A small network was shown many inputs. Here are its activations along a few directions, one row for each input.
Each table varies a few parts of the input and shows all the possible inputs, shuffled.
A made-up example of a description, with smaller parts first: one of 4 places along a line, together with either a single point or one of 11 places around a ring or (one of 2 separate values, together with one of 8 places around a ring).
Shared parts are said once, and a part with two or three values counts as separate values.
In the rows, 128 means zero.

Other details of the inputs shift rows strongly along two fixed directions, in all tables alike. That doesn't count.
To show where, the next rows are all for the same input, with only those details redrawn:
[113 128 138 155 124 144 140 143 118 146 153 174 155 123 131 172]
[136 124 152 106 142 116 113  86 117  97 132  26  70 166  81 106]
[118 137 136 161 124 139 167 155 112 149 161 177 185 106 148 187]
[158 152 147 120 143  96 192 115  94  98 154  15 154 117 124 145]
[164 160 145 127 142  91 221 128  88 101 163  18 187  98 141 161]
[101 111 141 142 125 155  89 120 131 143 138 171  97 156 100 144]
[ 93 100 144 136 124 163  55 107 141 142 129 174  59 178  82 126]
[ 94 103 143 140 124 162  66 114 138 145 134 182  75 169  90 136]

Rows:
R1: [ 94 141 109 112 107 150  79 124 142 138 118 180 118 137 136  97]
R2: [120  98 119 126 148 135  59 114 166 164  84 183  50 167 100  98]
R3: [114 152 130 165 127 135 173 154 109 148 158 176 202  97 153 192]
R4: [125  79 122 133 132 139  78 131 161 158  98 181  62 168 106 115]
R5: [123 134 142 101 140 128  90  72 118  93 111  25  68 151  77  99]
R6: [114 150 121 158 116 136 176 150 119 134 147 168 209  65 175 195]
R7: [138  95 132 156 106 133 149 154 145 137 140 179 147 110 148 162]
R8: [111 100 151 127 136 138  59  85 148 117 123  97  34 187  82  98]
R9: [137 133 141 104 132 117 134  89 124  79 123  21 100 128 112 119]
R10: [168 101 139  95 123 110 155 105 125  83 119  17  93 130 112 116]
R11: [126 134 141 142 125 119 133 115 137 106 137  97 132 118 134 139]
R12: [142  95 114 127 116 139 146 159 144 143 108 180 140 104 147 160]
R13: [104  75 137 126 105 171  62 108 157 125 114 182  53 162  97 129]
R14: [149 161 139 128 137  84 173 101 117  84 138   7 152  97 139 131]
R15: [106  84 140 149 120 155  75 115 153 142 128 183  67 174 103 128]
R16: [167 117 128  89 152  90 111  94 154 106  81  39  59 142 102  76]
R17: [ 90 149 116 117 116 155  81 128 128 147 111 179 111 136 119  84]
R18: [163 188 124 108 135  77 170 123 108  76 147  12 177 103 161  88]
R19: [100 145 112 117 113 152  68 128 135 121 127 176 121 137 137  98]
R20: [ 99 148 128 158 130 139 131 132 115 148 145 173 161 114 131 169]
R21: [128  73 123 122 111 153 102 133 152 136 107 177  82 137 115 135]
R22: [108 132 133 150 121 157 133 138 120 138 139 170 161 109 133 172]
R23: [152 126 153 116 132 101 136  94 132  82 135  17  97 133 115 114]
R24: [ 92 148 116 131 112 135  83 132 149 142 117 187 112 129 139  80]
R25: [111 160 119 148 124 127 139 159 125 122 159 184 210  94 182 126]
R26: [141 119 109 124 133 133 144 149 146 152 100 184 146  92 152 153]
R27: [154 101 144  97 137 109 115  91 122 100 118  26  51 175  71  93]
R28: [132  92 115 117 123 141 107 137 151 148  91 186  99 123 129 137]
R29: [121 125 132 152 110 148 166 154 126 131 151 175 185  85 166 190]
R30: [148 129 112 143 136 116 185 172 118 170 122 189 188  94 157 175]
R31: [105 176 109 153 123 119 161 164 120 159 142 189 195  97 178 121]
R32: [ 89 160 113 127 124 138  97 134 124 155 122 187 123 141 125  89]
R33: [140 130 111 134 146 123 147 153 133 171 108 191 151 111 136 151]
R34: [152 118 115 148 124 113 174 169 142 157 116 192 181  82 173 168]
R35: [187 125 127  96 141  96 201 136 107 106 112  20 149 103 127 133]
R36: [128 107 117 115 139 150  92 130 146 159  86 183  95 133 107 125]
R37: [ 91 147 116 122 127 151  44 120 129 139 129 185  94 175 105  81]
R38: [174 147 142 126 138  90 231 131  90  99 158  25 186 102 140 161]
R39: [149 122 113 152 137 111 177 167 132 169 120 186 176  97 168 165]
R40: [138  88 128 101 140 128  77 107 143 134  91 109  37 182  70  95]
R41: [124 161 122  82 139 105  91  84 117 109 117  38  79 175  90  49]
R42: [ 87 146 122 127 135 148  70 128 121 132 142 187 132 156 122  91]
R43: [154 108 122 160 112 119 196 176 135 145 142 181 194  78 174 181]
R44: [ 81 120 122 109 122 165  29 110 146 114 120 184  83 161 117  74]
R45: [109 150 117 111 131 117  81 102 136 128 121 103  91 170 119  62]
R46: [131 175 113 126 118 100 162 140 125 123 142 112 190  98 173 110]
R47: [104 164 108 125 110 135 142 151 124 139 127 175 171  91 167 115]
R48: [110 144 129 100 137 141  79 108 115 102 129 101 115 150 113  73]
R49: [163  94 136  90 134 120 128 103 123 101 103  31  66 151  83  99]
R50: [152 186 119  90 133  96 181 120  92 101 134  18 181 105 145  94]
R51: [120 149 134  97 155 107  75  83 123  83 130  37  79 177 106  39]
R52: [134 151 141 124 150  95 132  84 118  98 131  14 104 140 111 110]
R53: [186 134 126  93 149  92 195 128 105 112 104  24 147  99 130 128]
R54: [146  97 119 143 118 124 144 161 153 147 114 182 140 108 149 152]
R55: [126  86 134 150 120 139 111 134 145 146 131 170  98 152 119 137]
R56: [129  82 125 146 125 138 108 138 149 155 119 183  91 151 118 133]
R57: [115  75 134 129 111 170  77 125 143 143 114 182  72 160  91 132]
R58: [104 106 141 139 116 170  90 124 133 138 131 174 105 140 107 149]
R59: [137 117 134 167 106 130 183 160 133 133 156 179 192  89 169 186]
R60: [187 129 131 109 144  82 215 132  98 106 134  15 151 113 125 137]
R61: [118 149 129 177 130 126 181 155 120 145 160 170 206  92 172 188]
R62: [112 166 112 147 128 127 116 148 121 138 151 175 171 128 162 113]
R63: [113 163 113 130 120 148 115 149 111 134 140 175 176 117 149 122]
R64: [179 142 142 119 131 102 235 133  89  91 151  15 193  88 144 163]
R65: [116 132 137 154 126 140 150 145 115 144 154 166 163 118 135 174]
- What do these inputs look like to the network? => one of 5 places around a ring, together with either one of 4 places along a line or one of 9 places along a line
- The inputs of R11 and R9 match in every part but the place on the ring of 5. If R16 is changed in the same way as R11 into R9, which row does it become? => R26
- The inputs of R28 and R53 match in every part but the place on the ring of 5. If R6 is changed in the same way as R28 into R53, which row does it become? => R5
- Which other rows does R61 become when the place on the line of 9 takes its other values? List them by row number. => R2, R4, R8, R15, R39, R52, R55, R56
- A walk changes only the place on the line of 4. It starts at R17 and steps to R50. List the rest of the walk in order. => R63, R48
- Which other rows agree with R65 in the place on the ring of 5? List them by row number. => R3, R20, R27, R30, R32, R33, R37, R38, R40, R41, R42, R60

Rows:
R66: [122 143 130 127 132 124 127 122 120 132 128 117 126 130 120 128]
R67: [117 130 126 152 129 140 135 148 128 151 137 190 162 113 142 167]
R68: [120 135 136 109 139 117  89  90 133 106 118  68  75 160 100  82]
R69: [145 121 131 135 133 114 159 137 125 128 133 115 140 122 136 140]
R70: [117 127 124 133 126 137 112 136 128 149 128 169 121 141 121 124]
R71: [122 133 130 128 134 133 118 121 123 137 124 128 118 136 115 134]
R72: [116 130 127 139 118 151 137 144 118 141 140 173 159 116 136 160]
R73: [104 130 129 133 127 137  74 111 143 128 125 150  94 153 117 105]
R74: [122 128 121 144 127 141 137 152 123 157 135 189 155 125 137 151]
R75: [127 107 123 112 131 139  87 119 141 132 103 143  87 145 108 111]
R76: [129 109 143 106 131 133  96  94 129 103 119  68  68 157  90 103]
R77: [150 141 137 125 142 104 173 121 113 113 132  60 147 112 130 138]
R78: [107 111 119 113 120 152  63 118 147 145 100 177  70 156 100  99]
R79: [130 118 137 131 134 123 125 116 134 124 125 109 106 135 117 131]
R80: [124 140 124 136 130 121 138 141 125 135 138 145 153 125 145 123]
R81: [124 118 135 122 127 141 110 119 125 118 131 123 113 138 112 132]
R82: [148 129 138 126 127 116 170 127 114 105 142  73 149 109 136 145]
R83: [112 126 135 115 123 138  73  99 137 104 127 103  80 159 106  90]
R84: [129 121 131 149 123 125 143 135 138 137 136 147 141 117 139 157]
R85: [127 137 115 130 124 128 145 147 128 139 124 159 160 104 151 132]
R86: [156 129 126 113 134 111 163 131 121 118 116  84 141 108 135 127]
R87: [175 133 138 114 139  81 184 116 117  96 133  10 131 123 130 120]
R88: [113 123 120 116 122 139  71 118 150 127 110 155  88 147 120  91]
R89: [113 137 118 153 120 134 127 154 132 150 145 201 166 119 159 139]
R90: [132 129 117 122 127 133 138 142 124 143 117 152 145 114 137 138]
R91: [116 137 114 139 119 137 134 155 135 148 128 197 168 102 161 138]
R92: [125 134 134 111 124 131 119 109 118 111 130  86 108 141 107 113]
R93: [127 118 126 148 126 136 144 151 128 152 135 183 153 120 140 152]
R94: [166 128 127 115 130  97 177 128 128 108 121  59 141 106 142 130]
R95: [119 141 129 132 133 124 126 121 125 127 130 118 129 129 127 121]
R96: [143 125 135 138 118 121 166 135 124 115 145 104 155 107 144 156]
R97: [130 116 129 126 136 131 111 127 131 134 125 138 109 147 113 122]
R98: [116 140 130 134 120 137 132 133 123 120 143 139 152 119 140 131]
R99: [102 113 125 129 126 145  71 119 143 144 119 173  81 164 106  99]
R100: [143 121 121 133 126 122 164 149 131 135 122 145 157  99 152 150]
R101: [139 150 133 119 130 113 168 123 107 100 143  60 159 110 138 126]
- What do these inputs look like to the network? => one of 4 places along a line, together with one of 9 places along a line
- The inputs of R94 and R87 match in every part but the place on the line of 4. If R90 is changed in the same way as R94 into R87, which row does it become? => R74
- A walk changes only the place on the line of 4. It starts at R92 and steps to R66. List the rest of the walk in order. => R70, R78
- A walk changes only the place on the line of 9. It starts at R84 and steps to R79. List the rest of the walk in order. => R77, R67, R71, R66, R95, R68, R73
